A small network was shown many inputs. Here are its activations along a few directions, one row for each input.
Each table varies a few parts of the input and shows all the possible inputs, shuffled.
Descriptions start from the smaller parts, as in this example, which fits no table here: ring(5) and (point or ring(9) or (values(2) and line(6))).
Shared parts are said once, and a part with two or three values counts as separate values.

Other details of the inputs vary at random and push rows far along two fixed directions, the same in every table; ignore that.

Table:
x1: [ 36   8 -59  -8  11   3  44 -27   2 -21 -20 -48  17]
x2: [-57 -57  -8  29  66  -6  60 -28 -15  -9  52 -12 -22]
x3: [ 24  27  -5 -13 -18  18   6 -23 -14 -24 -22 -35  17]
x4: [-82 -44   1  26  41 -27  35 -20 -15  -6  37  23 -21]
x5: [ 30  22 -44   9 -12  23  11 -22 -12 -14 -15 -41   7]
x6: [-65 -60   6  19  41 -24  32   3  15 -31  45   1  -9]
x7: [ 20  26 -44   7 -23   9   1 -21 -15 -15 -23 -29   8]
x8: [ 16  42  34  -2 -63  -4 -21  55  14  43 -20  80  10]
x9: [ 13  46   9  -1 -37 -27 -49  15   4  16 -28  25 -12]
x10: [-61 -58  12  26  54   8  28 -30  -8 -60  37 -57  -7]
x11: [  5  35  33 -20 -46   0 -57  49  -8  28 -26  52  -7]
x12: [ 33  17 -11 -37  -6  13 -12   6  -9   0 -16 -22  -4]
x13: [ 55  15 -46 -17  26  11  20 -40  11 -13  -6 -80 -12]
x14: [ 53 -13 -41 -37  21 -13  22 -59   5  -5   1 -74  16]
x15: [ 32  12 -66   1   4  17  28 -45 -15 -32 -13 -71   9]
x16: [ 42  12 -23 -17  12  38  37 -43 -10 -35  -8 -80  15]
x17: [-51 -68  23  14  54   9  10 -16  -1 -53  33 -17 -18]
x18: [ 50   6  -9 -28   3  36  11 -24  -3 -24 -17 -30   5]
x19: [  2  50  19  31 -66  15 -48  42  -7  33 -28  58   3]
x20: [ 17  28  26 -17 -42   5 -38  12  -9  -6 -35  46   5]
x21: [ 33  16 -35 -38   1 -16   7 -16   3   5  -5 -12  25]
x22: [ 29  16 -50  -6  -3  -3  30 -16   2 -13 -26 -25  17]
x23: [ 39  22  -1  -9  -4  43  20 -19  -7 -16 -12 -49  14]
x24: [-76 -42  38  45  37 -25 -29  19  16  -8  36  12 -40]
x25: [ 26  34  17 -18 -34  -1 -28  37  11  51 -11  54  18]
x26: [-86 -52  90  44  -3 -34 -62  51  20  45  36  84 -17]
x27: [ 43  16 -38 -11  15  17  61 -36 -19  19   4 -24   1]
x28: [ 26  23  21 -18 -32  16 -27   7  -6  -7 -29  30   4]
x29: [ 21  31 -13 -23 -37 -18   7   8   8   4 -20  26  16]
x30: [ 28  33   9 -21 -29  -4 -23  29   9  43 -10  44  20]
x31: [-69 -44  41  47  40 -11 -25  22  21  -1  38  10 -42]
x32: [ 15  31  27 -19 -57 -38 -58  12   5  45 -26  51  16]
x33: [ 44  16 -13 -17 -13  12  31   7  13  10  -5  -4  11]
x34: [ 26  33  -2  14 -34  10  -3  34   8  28 -30  35  12]
x35: [ 33  21 -38 -14   5   7  51 -35 -20  18  -3 -11   2]
x36: [-45 -71   2   0  74  13  18  -5   0 -35  45 -54 -28]
x37: [-81 -40  51  66  10  -7 -15  62  15  16  23  70 -14]
x38: [-53 -80   4   9  59 -41   7 -37   8 -23  48 -40  -7]
x39: [-98 -35  55  67  -2 -24 -30  67  13  13  17  90 -13]
x40: [ 42  11  12 -18 -23  -3 -21  -2  14  44 -11   3  10]
x41: [-76 -42   9  59  21  -3 -10   8  -7 -24  31   5 -15]
x42: [ 15  41   7  28 -50  25 -31  29  -6  26 -23  32   3]
x43: [ 35  26   4 -21 -18   5 -12  23  11  42  -6  29  18]
x44: [ 38  16 -18 -16   5  33  29 -38 -12 -32 -11 -69  16]
x45: [ 51 -13 -43 -38  20 -18  21 -61   3  -7   0 -74  16]
x46: [ 42  13   3 -24 -11  29  -3 -12  -4 -17 -21  -6   4]
x47: [ 21  44  -8  -8 -32  -1  17  -3 -19  42 -18  45   2]
x48: [-70 -46  20  37  46 -32 -18   1  11 -23  36 -10 -36]
x49: [ 32  19   5 -25 -21  14 -15 -10  -9 -19 -28   8   7]
x50: [  1  54  36  10 -55 -28 -70  41   7  35 -30  64 -14]
x51: [ 45  15 -48  10   5  38  27 -28  -8 -14  -7 -63   6]
x52: [-62 -59  57  29  35  17 -14  19   6 -26  31  28 -22]
x53: [ 13  43  30 -15 -51 -12 -47  51  10  58 -17  83  20]
x54: [ 23  34   5 -24 -32 -13 -26  25   7  38 -13  46  22]
x55: [ 27  38  -2  -3 -20 -11 -30   4   8  13 -20  -2 -13]
x56: [-72 -64   0   8  57 -39   6  -6   7 -23  49   0   1]
x57: [ 42  11 -32 -25  -4   2  40 -12  10  -7  -4 -23  14]
x58: [ 37  14 -44  -1   0   9  34 -10   4  -6 -21 -27  15]
x59: [-34 -74  15  12  69  29  27 -23   3 -52  40 -41 -19]
x60: [-66 -58  15  23  36 -21  26  12  16 -24  45  12 -10]
x61: [-49 -64   6  21  51  -7  43   3  17 -26  50 -14 -11]
x62: [ 22  25   1 -33 -21   0 -29  17 -12   4 -23   4  -3]
x63: [-88 -34  72  48   6   2 -26  29  -5 -17  26  35 -11]
x64: [ 37   9 -37 -46  10   1   4 -21 -16 -24 -16 -52  -1]
x65: [ 35  16  -9 -36  -5  17 -10   7  -7   2 -15 -22  -5]
x66: [  8  49  39  14 -48  -9 -63  44  14  44 -25  57 -18]
x67: [ 21  37  -9  22 -39  24 -19  14  -8  14 -21  11   5]
x68: [ 31  13 -32 -22   7  18  31 -53 -17 -47 -16 -77  18]
x69: [-58 -56  -1  45  48  -6  29  11  10 -23  30  -6  -9]
x70: [ 17  33  48  -8 -63 -22 -65  34  12  66 -24  71  11]
x71: [  4  35  21 -25 -44 -13 -55  38 -14  15 -30  44  -4]
x72: [ 26  36  24  -2 -30  35  -7   6  -7   2 -21  -6  13]
x73: [ 36   9 -45 -31   0  -9  43 -26   7 -20  -6 -33  16]
x74: [-52 -77 -24   1  85 -26  37 -30   7 -37  60 -47   1]
x75: [ 12  50  -4 -10 -43  -9   6   0 -20  43 -24  58   3]
x76: [ 41  16 -39 -13  14  14  60 -37 -19  17   3 -23   2]
x77: [ 31   9 -59 -22  23   2  68 -59 -22  -3   1 -42   2]
x78: [-74 -60  63  33  17 -33 -40  25  17  26  40  44 -14]
x79: [ 30  10 -64 -11   9  -5  42 -31   1 -26 -24 -47  18]
x80: [-80 -54  52  20  34  -1 -31  45   2  -3  36  26 -32]
Each input here is: line(8) and (point or ring(9)).
Q: Changing only the line(8) part turns x42 into x7. The same change can be made to x25. Which row results?
A: x56
Q: Changing only the line(8) part turns x75 into x77. The same change can be made to x73. Which row results?
A: x6
Q: Start at x54 and move only the ring(9) part, one step at a time. The first step leads to x14. Which rows follow, in order?
A: x55, x11, x17, x63, x5, x39, x60
Q: Change only the line(8) part in x79. List by row number the other rows that result.
A: x1, x22, x34, x37, x39, x58, x69

Table:
x81: [  6  12  27 -18 -22  22 -15   9 -11 -20 -17  14   9]
x82: [  4   1  20  -3  -9   6 -22  20   5  19   0  15  -5]
x83: [-16   8  -1   4 -13 -19  -5  14   1  16   1  28   6]
x84: [ 48  43 -34 -19 -26   7  21 -10 -13  15 -26   3  11]
x85: [-75 -29  54  31   3 -32 -40  28   4  16  27  60 -21]
x86: [-27  -9  14   7 -10 -32 -22  15   7  11   1  36   5]
x87: [-18 -12  31  17  -3   4 -21  31  13  14  10  32   0]
x88: [ 41 -18 -46 -15  45  25  51 -51  -3 -21  15 -82   6]
x89: [ 61  53 -46 -31 -30   0  19 -21 -10  21 -29 -14  21]
x90: [-13   6   8  13 -11   2   5  18   3  11  -3  36   0]
x91: [-23 -46 -30   0  47 -24  31 -38   1 -28  25 -46   1]
x92: [-28  -2  10  15  -9 -13  -3  26   0   8   3  45  -3]
x93: [ 27  22   1  -1 -17  11  11   4   3  21  -9   7   7]
x94: [-25  -8  31  23  -6  -2  -5  28  11  17  11  36  -3]
x95: [ 11  -6 -40  15  26  21  16 -41  -9 -47  -3 -86 -10]
x96: [-64 -28  67  14  -6   5 -35  40  -3 -24  11  52  -5]
x97: [  0   4  21 -10  -5 -10 -28  19   8  12  -3  17  -5]
x98: [-102  -48   81   42   18  -27  -52   53    9   16   38   74  -31]
x99: [  9  21 -11  -1 -17  -2  10   7  -8  13 -11  25   3]
x100: [ 19  16   9 -19 -10  -5 -22  10   5  14 -11   7  -2]
x101: [ 35  20   0  -7 -14  18  -3   5   3  20 -10   3   9]
x102: [ 27 -27 -36 -19  46  17  36 -42  -2 -21  17 -79  -5]
x103: [ 37  27  -1 -27 -14   0 -16   1   2  16 -18  -3   2]
x104: [  3  -2  21  -4  -8   4 -24  24   9  15   0  15  -4]
x105: [  8  16  26 -16 -23  26 -11   2 -18 -14 -17  13   7]
x106: [-12  20  14  30 -26   9 -42  21  -1 -11 -20   3 -10]
x107: [ -5 -28 -37   6  46  11  60 -40  -7 -25  21 -47  -5]
x108: [ 41  33   6 -34 -30  31  -3  -9 -18 -16 -31  -6  15]
x109: [-59 -59  -5  31  58  -2  43 -15   1 -28  42 -16 -15]
x110: [-33  -3   9  11  -9 -25 -12  24   6  12   7  38   4]
x111: [-18  -7  31  -2  -1 -15 -34  27  11  10   4  27  -8]
x112: [ 21   9  10 -12 -13   9 -19  15   6  17  -8   6  -1]
x113: [-14   0  38  -9 -17  16 -21  18  -8 -22  -9  25   5]
x114: [ 45  33 -10  -8 -21  16  18  -7  -2  24 -16  -4   9]
x115: [ 32  26  -9 -24 -22 -13 -14 -10   1  14 -16   2   5]
x116: [ 28  45  -8  12 -37  20 -31   3  -7  -6 -36 -17  -2]
x117: [ 42  39 -24 -12 -23  16  22  -9  -6  16 -24   6  10]
x118: [ -7 -28 -48  -6  44 -12  48 -40  -4 -25  23 -55   4]
x119: [-23  -8  23   2  -8 -28 -31  16  11   8   5  32  -5]
x120: [-75 -72   3  37  63  -9  36  -5   8 -34  48  -8 -17]
x121: [ 15 -23 -51 -17  38 -14  42 -56  -5 -24  10 -66   8]
x122: [-62 -26  35  25  -3 -37 -31  28   7  13  15  56  -4]
x123: [-20 -39 -36   6  49  -5  51 -29  -6 -32  27 -39  -6]
x124: [-56 -70   7  31  62  -5  36  -8  13 -28  50 -28 -13]
x125: [-20 -36 -35   9  48  -2  54 -34 -12 -27  28 -38  -8]
x126: [-29   9  24  38 -21   4 -47  30   2 -13 -13  11 -14]
x127: [ -1  -1  21   9  -6   9 -15  23  10  16   4  23   3]
x128: [ 68  70 -30  -6 -47  30 -19 -15 -13  -1 -52 -36   6]
x129: [  8  33   3  21 -31  14 -36  12  -4  -9 -28  -7  -6]
x130: [-15 -12  31   4  -4  -1 -30  32  12  13   7  25  -7]
x131: [  5  17  -3   5 -15   6  11   9   0  13 -10  26   3]
x132: [ 42  42 -35 -23 -26  -5  13 -12  -7  19 -22  -4  18]
x133: [ 67  48 -40 -35 -33  -6   8 -29  -9  21 -36 -16  22]
x134: [-36 -55 -11   3  54 -24  17 -31   6 -32  37 -41 -13]
x135: [ 60  33 -12 -30 -23  19  -7  -3   0  21 -23 -15   6]
x136: [-37 -56 -10   3  54 -25  15 -29   8 -33  37 -39 -13]
x137: [ 24  22  16 -26 -26  27  -9  -1 -14 -18 -24   4  12]
x138: [-22 -49 -13  16  54   4  47 -24   7 -25  36 -46  -7]
x139: [  2  17 -12  -6 -17 -16  -1   8   1  14  -7  18  11]
x140: [ 17  10  11   1 -10  13  -9  14   7  18  -3  13   6]
x141: [ 78  52 -24 -46 -25  11  -4 -17  -4  20 -34 -24   9]
x142: [ 21 -29 -34  -6  49  20  44 -41   1 -22  22 -70   2]
x143: [ 44  32  -9  -9 -22  15  17  -4   0  23 -16  -3  10]
x144: [ -4   8  13  -5 -14 -19 -23   2   2  15  -1  22  -4]
x145: [-11   8  -1   7 -13  -8   3  18  -3  10  -4  35   0]
x146: [-44 -15  24  18  -7 -31 -23  17   2  16   9  45  -2]
Q: Changing only one part turns x88 into x140. The same change can be made to x141. Which row results?
A: x100
Q: What do these inputs look like to the network?
A: line(6) and (values(2) or ring(9))
Q: Change only the values(2) part in x128. List by row number the other rows that result.
A: x105
Q: Change only the ring(9) part in x97. List by row number the other rows that result.
A: x90, x94, x104, x122, x127, x136, x139, x145
Q: Change only the values(2) part in x108. List by row number the other rows that result.
A: x95

Table:
x147: [ 24 -31 -68 -20  50 -15  53 -41  14 -35  14 -76   7]
x148: [-51 -22 -16  17  24 -36   9  10   0   9  25  22 -18]
x149: [101  65 -35 -65 -35  15  24  -2   8  36 -38   0  18]
x150: [-59 -48  43  30  28  21 -28  14  -6 -41  19  -6 -27]
x151: [ -5  -3  22   4  -1  25 -29   5  -6 -28  -9 -21 -11]
x152: [-33 -42  31  12  32 -10   8   7  14  17  39  19 -18]
x153: [-41  -2  59  27 -19   9 -63  39   2 -10  -2  29 -15]
x154: [ 71  80 -39   3 -58  38  37  -6 -14  15 -52  -6  22]
x155: [-44  -6  40  15 -24 -39 -35  29  14  20   1  70   4]
x156: [-49 -17  53  27  -2  10 -51  30   0 -20   6  17 -17]
x157: [ 11  64  12  -7 -66 -34 -32  22 -10  53 -36  84   8]
x158: [ 16 -34 -62 -24  55   4  65 -39  -4 -22  26 -69  17]
x159: [-44 -47  35   2  34 -18  19   4   7  -1  38  27 -11]
x160: [ 20  61  49  -2 -70  17 -77  46   0  17 -42  39   4]
x161: [  5   1   2   8 -10 -26 -20   6  18  23  -2  13   4]
x162: [109  86 -68 -44 -51  -5   7 -32 -10  48 -52 -20  18]
x163: [-59 -31  13  57  23  17  24  11  -4 -16  24  28 -12]
x164: [ 19 -37 -50 -15  53   4  56 -54  -6 -12  29 -78  15]
x165: [  0  -4  -1 -14  -8  -5  14  -7  -6  11   5  17  19]
x166: [ 11 -32 -22  -9  45  29  19 -42 -10 -64   7 -90  -9]
Q: What do these inputs look like to the network?
A: values(2) or line(6) or (values(3) and line(4))
Q: Change only the values(3) part in x165. List by row number the other rows that result.
A: x158, x164

Table:
x167: [-27   6  41  24 -26   4 -29  40   1  24   0  57  -4]
x168: [ 49  63  -2 -17 -61  12 -25  25  -2  27 -45  35  18]
x169: [ 34   5 -19 -19   7  13  18 -18   0  -6  -7 -28   3]
x170: [-52 -53  13  19  39 -13  -5  -4   3 -27  30 -16 -12]
x171: [ 48  57  11 -29 -58   3 -37  19   0  30 -41  32  16]
x172: [-46 -44   9  29  40  -3   9   0   5 -22  31 -18 -17]
x173: [-52 -52  15  22  41  -6  17  -6   4 -27  34 -10  -9]
x174: [-26  10  36  23 -24   3 -32  41   1  22  -4  55  -5]
x175: [ 25  14 -27  -6   0   9  16 -19  -5 -13 -12 -34   2]
x176: [ 26  10 -19 -21   3   5   8 -25  -8 -10  -8 -34   4]
x177: [ 33   6 -19 -17   5   8   2 -22  -2  -7  -8 -38   3]
x178: [ 27  12 -20 -11   1  13  24 -26  -8  -9  -8 -27   7]
x179: [ 28  10 -27 -11   1   6  14 -13   2 -14 -11 -35   6]
x180: [-35  11  32  27 -25   0 -28  36  -4  15  -6  56  -5]
x181: [ 25  13 -25  -8   1   6   6 -23  -3 -13 -11 -36   0]
x182: [-50 -55  12  16  44  -7  14  -2   6 -28  33  -8 -12]
x183: [-58   1  39  29 -25 -41 -24  45   5  54  13 102  -7]
x184: [-51 -54  15  11  43 -10   7   1   5 -26  35  -9 -12]
x185: [ 27  11 -23 -15   1   4   4 -26  -8 -12 -11 -36   3]
x186: [-25   7  47  20 -24   1 -29  36   3  25   0  58  -4]
x187: [ 32   6 -16 -23   7   9   6 -22  -2  -5  -5 -37   4]
x188: [ 28   9 -22 -16   4  10  20 -22  -6 -11  -9 -26   3]
x189: [ 29   7 -25 -13   0  12  21 -16  -2 -12  -8 -28  11]
x190: [ 33   7 -41 -21   9 -15  38 -22   4  26   3 -13  11]
x191: [ 29  10 -21 -22   4   8  15 -21  -7 -11  -7 -29   3]
x192: [-26  10  44  23 -28  -6 -48  41   8  24  -4  54 -10]
x193: [ 19   5 -32 -17   3 -26  28 -11   7  21   3   8  14]
x194: [ 49  66   0 -13 -64  17 -18  17  -9  31 -44  35  15]
x195: [-45 -51  17  13  45  -3   8  -1   4 -19  37 -12 -16]
x196: [-50 -47   9  24  37 -12  -1  -2   8 -29  29 -18 -14]
Q: Changing only one part turns x182 into x169. The same change can be made to x196. Which row results?
A: x192
Q: What do these inputs look like to the network?
A: values(3) and (point or ring(9))
Q: Change only the values(3) part in x176. List by row number the other rows that result.
A: x171, x187
Q: Which other rows agree with x175 in the values(3) part? List them by row number.
A: x176, x178, x180, x181, x183, x185, x188, x191, x194
